Each row below is a small network's average activation on inputs in which a field has the value named, seen along a few directions.
Related values have similar rows: they may be neighbours, one step apart, or belong to one group.

Field KEFO:
kimu: [-0.49  4.93 -6.91 -0.87 -3.97  0.51  3.25 -1.52  6.92 -1.71 -3.09  0.55
 -0.98 -0.02  1.34 -2.07 -5.89]
suk: [-2.42  0.17 -1.57  2.15  0.86  0.05  0.22 -0.36  6.46 -0.51 -5.21 -0.29
 -0.74 -1.45 -1.14 -1.54 -4.28]
sato: [ 1.29 -2.26  0.98 -0.05  0.39 -1.26  1.17  0.58 -5.80  2.29  1.94  0.99
  1.19 -0.19  2.06  3.71  6.63]
zun: [-2.96 -1.85  5.10  1.24  3.27  0.56 -4.34  0.22  4.40 -1.99 -2.32 -0.08
 -1.67 -1.08 -5.56 -3.85 -6.79]
kulug: [ 0.49 -3.48  7.32 -0.39  3.73  0.19 -3.01  0.82 -6.81  0.48  4.69 -0.79
  1.14  0.34 -0.62  1.00  4.57]
faref: [ 4.09  2.50 -4.92 -2.08 -4.28 -0.05  2.70  0.27 -5.17  1.44  4.00 -0.38
  1.06  2.39  3.94  2.75  5.75]
The values of KEFO form 2 separate groups.
List the group mates of kimu, in the order listed.
> suk, zun

Field ZEVE:
lumud: [ 1.74  1.19  4.99 -1.81  0.72  3.47 -0.84 -1.07 -6.02 -2.61  5.30  0.90
  2.82  0.92 -1.28 -1.07  1.38]
zusad: [ 1.95 -1.91  1.87  0.13  0.06  1.93 -6.08  1.61 -3.72  2.19  6.32 -0.42
 -2.17  3.25 -2.05 -2.12  3.05]
vove: [ 0.23  1.31 -1.78  1.89 -2.57  2.17 -3.22  2.27  2.96 -1.86 -2.81 -0.94
 -2.13  0.66 -2.60 -3.91 -7.38]
vadum: [-2.05 -0.53  6.29 -3.72  2.05  1.54 -0.50 -1.21  0.30 -0.49  2.79  0.83
 -0.18 -0.25 -4.28 -3.05 -4.99]
fazo: [ 2.51  1.13 -8.76  0.86 -2.74 -0.34  2.04  0.03  1.61  1.97 -4.59  3.49
  0.17  0.47 -2.72  0.81  1.36]
figut: [-4.59 -0.93  5.02 -1.72  7.25 -1.80 -2.34 -3.19 -0.30 -2.46  0.05 -2.00
  0.36 -3.71 -0.41  1.22 -3.30]
logi: [-0.25  1.95 -5.10  2.37 -0.90 -2.63  4.32 -2.63  2.23  2.10 -5.47  0.70
  0.31 -0.79  3.08  0.80  2.59]
veb: [ 2.85 -1.00 -4.95  1.89 -3.91 -1.90 -0.71  3.10 -4.17  5.01  1.37  1.78
 -0.31  0.98  1.57  4.58  3.05]
bodok: [ 2.47 -2.94  0.40  1.66  2.68 -1.12 -3.21  3.35 -4.22  3.35  1.39 -3.89
  1.31  1.52 -2.29  1.31  4.26]
defod: [ 0.02 -2.38  6.45  0.59  4.16  0.74 -0.31 -2.90 -4.68 -0.36  3.00  1.19
  1.39  0.23  3.29  1.39  2.33]
par: [ 3.60  5.43 -4.49 -1.19 -6.11 -0.90  0.78 -1.95  2.54  0.41 -0.52 -1.75
 -2.96  2.97 -1.07 -0.27 -2.06]
vimi: [ 2.08  5.20 -1.06 -1.63 -4.06 -1.22  2.42  0.15 -4.49 -2.72  6.87 -3.54
  1.37 -0.29  4.68  0.22  1.31]
gopi: [ 0.70 -0.09  0.49 -2.98 -0.18 -0.93  5.29  0.03 -3.44 -0.85  2.80  0.97
  1.44 -0.66  6.04  2.42  3.25]
zasek: [-1.13 -0.67 -4.25  3.03  0.51  0.39 -1.16  3.53  5.51  1.10 -4.53 -1.17
 -2.24 -1.27 -3.55 -1.96 -2.99]
pef: [-0.44 -3.76  5.16  2.70  2.85 -0.76 -0.30 -0.33 -2.83  3.76  0.21 -1.82
  2.46  0.35  1.46  2.62  6.46]
lusat: [-2.76  2.24  1.90  0.59  3.77  1.33  2.66 -1.30  5.56 -3.92 -3.46  1.94
  0.05 -1.35  1.41 -0.31 -4.50]
gafi: [ 1.18 -1.45  5.76 -0.59 -0.46 -0.01 -5.98  1.54  1.50 -0.16  0.72  2.37
 -4.27  1.17 -6.06 -3.03 -2.90]
sut: [-5.12 -0.46 -2.40  1.80  4.05  0.48  0.95  0.46  4.78  0.48 -6.90 -1.96
  0.91 -2.78 -0.32  0.30 -1.60]
mozu: [-1.99  3.07  0.89 -0.82 -1.21  2.72  0.91 -0.08  5.27 -4.21 -1.04  1.58
  1.19  1.13 -0.63 -3.26 -6.69]
vur: [-2.09 -3.87  6.33  3.77  3.72 -2.01 -1.22  0.53  2.26  0.07 -3.29 -1.19
 -1.06 -3.55 -0.38 -0.27  1.79]
gaf: [ 1.49 -0.05 -3.13 -3.76 -5.41  0.24 -0.11  1.99 -6.05 -0.09  2.05  1.60
 -0.26  4.25 -0.68  1.00  2.21]
kubiv: [-0.19  1.58 -4.31 -1.98 -0.15  0.18  4.21 -4.50  2.56 -2.31 -1.32  1.10
  0.93 -1.28  5.38  0.91 -1.21]
ropo: [-1.15 -3.19 -3.05  0.52 -1.20 -0.35  3.94  0.29 -3.76  2.13 -0.49  1.18
  0.62 -1.80  3.30  4.53  7.44]
fel: [ 2.26  5.47 -4.51 -4.09 -4.52  2.18  2.34 -1.17  4.19 -1.86  2.70 -0.58
  1.46 -0.74  3.98 -1.97 -2.53]
sobo: [-1.32 -5.33  2.24  2.48  1.59 -3.39 -3.88  1.45  2.39  1.31 -1.18 -0.39
 -1.20  0.54 -5.89 -0.87 -0.32]
The values of ZEVE form a network in which each value has 4 neighbours.
Which values are neighbours of vove? Give them in the order they are listed.
> par, zasek, gafi, mozu
Which values are neighbours of defod? Give them in the order they are listed.
> lumud, figut, gopi, pef
Which values are neighbours of veb? Give them in the order they are listed.
> fazo, bodok, gaf, ropo
Each value of ZEVE is a pair of two hidden parts, and every pair occurs once (5 first parts, 5 second parts).
figut and gopi share the first part; figut and vur share the second. Which value has the first part of vur and the second part of gopi?
> ropo
kubiv and lusat share the first part; kubiv and logi share the second. Which value has the first part of logi and the second part of lusat?
> sut
vadum and mozu share the first part; vadum and gafi share the second. Which value has the first part of gafi and the second part of mozu?
> vove

Field KUBO:
rim: [-1.82  4.51 -4.79 -0.55 -2.32  0.89  2.20 -1.91  8.57 -2.65 -3.71  0.31
 -1.18 -0.63  0.29 -3.44 -8.10]
nal: [ 0.76 -1.06 -0.12 -0.68 -0.01 -1.33  3.13 -0.58 -4.65  1.78  1.59  1.70
  1.50 -0.83  3.87  3.79  5.98]
giv: [ 3.89  3.56 -8.09 -1.21 -5.90 -0.08  2.57  0.51 -1.15  1.29  1.00 -0.40
 -0.11  2.55  2.28  1.60  2.56]
rok: [-2.32 -1.77  0.91  3.20  3.00  0.09 -1.44 -0.06  5.06  0.13 -4.94 -1.30
 -0.33 -1.39 -1.77 -1.08 -2.24]
zusiv: [ 2.49 -2.46  4.54 -0.99  1.41  0.01 -2.50  1.04 -8.07  1.17  5.57 -0.78
  0.98  1.60 -0.19  1.81  6.11]
fif: [-3.01 -2.77  7.56  0.24  3.83  0.41 -3.96  1.00  0.24 -1.71  0.50  0.47
 -0.85 -1.31 -4.47 -2.68 -4.32]
The values of KUBO form 2 separate groups.
List the group mates of rok, in the order listed.
> rim, fif

Field DIGE:
fos: [ 1.31  2.89 -4.92 -1.30 -4.32 -0.20  0.50  0.54  1.84 -0.55 -0.57  0.77
 -1.67  1.28 -1.71 -1.11 -3.66]
mula: [-4.32 -1.50  1.68  2.63  3.36  0.49 -1.07 -0.28  6.47 -1.30 -5.74  0.27
 -0.87 -2.26 -2.61 -2.32 -5.94]
pof: [ 1.32 -4.39  4.71  1.14  2.79 -1.78 -1.75  1.08 -5.99  2.82  2.01 -0.51
  1.04 -0.43 -0.17  3.27  7.36]
luvi: [ 0.26 -1.09  5.93 -1.46  1.75  0.50 -2.09 -0.14 -3.24 -0.83  4.62 -0.23
  0.66  0.16 -0.25 -0.86  1.27]
gika: [ 0.00 -0.59  2.36  0.23  1.63  0.82 -4.08 -0.37  1.51 -1.46 -0.28 -0.83
 -1.44  1.06 -4.46 -2.71 -3.95]
neso: [ 0.87  2.57 -1.25 -2.53 -3.37  0.31  2.84  0.81 -2.49 -0.24  4.10  0.49
  1.06  0.31  3.61  0.53  1.66]
punop: [ 3.09 -0.41 -3.52 -0.17 -0.92 -0.47  2.38 -0.37 -6.09  2.44  1.57 -0.02
  1.45  1.53  3.75  4.46  7.87]
dasas: [-2.52  2.52 -4.99  1.46 -0.92  0.34  3.27 -1.27  7.99 -0.89 -5.71  0.06
 -0.22 -1.64  1.84 -1.24 -4.61]
The values of DIGE form a 2 by 4 grid.
Fewest steps between dasas and pof?
> 4
Which values are neighbours of gika? Give them in the order they are listed.
> fos, mula, luvi

Field RUKI:
nitim: [ 1.53  2.56 -2.78 -2.89 -2.77  0.74  2.98  0.12 -4.94 -0.41  4.02  0.78
  0.94  1.41  3.51  1.47  2.17]
gom: [ 2.11 -1.80 -0.98 -0.15 -1.70 -1.65  1.36  2.17 -6.61  3.05  2.11  0.91
  0.81  0.37  1.53  4.20  7.03]
zope: [-0.35 -4.89  5.78  1.28  5.60 -0.26 -2.90 -0.94 -4.63  0.76  0.28  0.47
  0.45 -0.23 -1.79  1.71  3.55]
lota: [-1.25 -1.38  6.62 -0.34  2.58  0.16 -2.81  0.97 -0.84 -0.93  2.70 -1.31
  0.24 -0.81 -1.67 -1.84 -1.01]
kufez: [-3.90 -0.58  0.29  1.82  2.51  0.60 -0.04 -1.07  6.18 -1.62 -5.42  1.03
 -0.89 -1.95 -1.79 -2.09 -6.08]
denes: [ 0.13  0.00  3.64  0.78  0.42 -0.40 -3.96 -0.21  5.64 -0.72 -0.24 -1.96
 -1.16 -0.40 -3.61 -3.69 -3.55]
des: [ 1.64  3.17 -7.15 -0.53 -3.63  1.98  1.38  0.80 -0.29 -0.47 -0.38 -0.76
 -0.31  2.81  0.90 -0.08 -1.00]
rom: [ 0.10  2.93 -5.43  0.02 -3.02 -1.17  4.00 -1.85  5.49  0.34 -3.08  0.84
 -0.08 -1.20  2.92  0.31 -1.11]
The values of RUKI form a 2 by 4 grid.
Which values are neighbours of gom? Give them in the order they are listed.
> nitim, zope
Which values are neighbours of kufez? Give them in the order they are listed.
> denes, rom
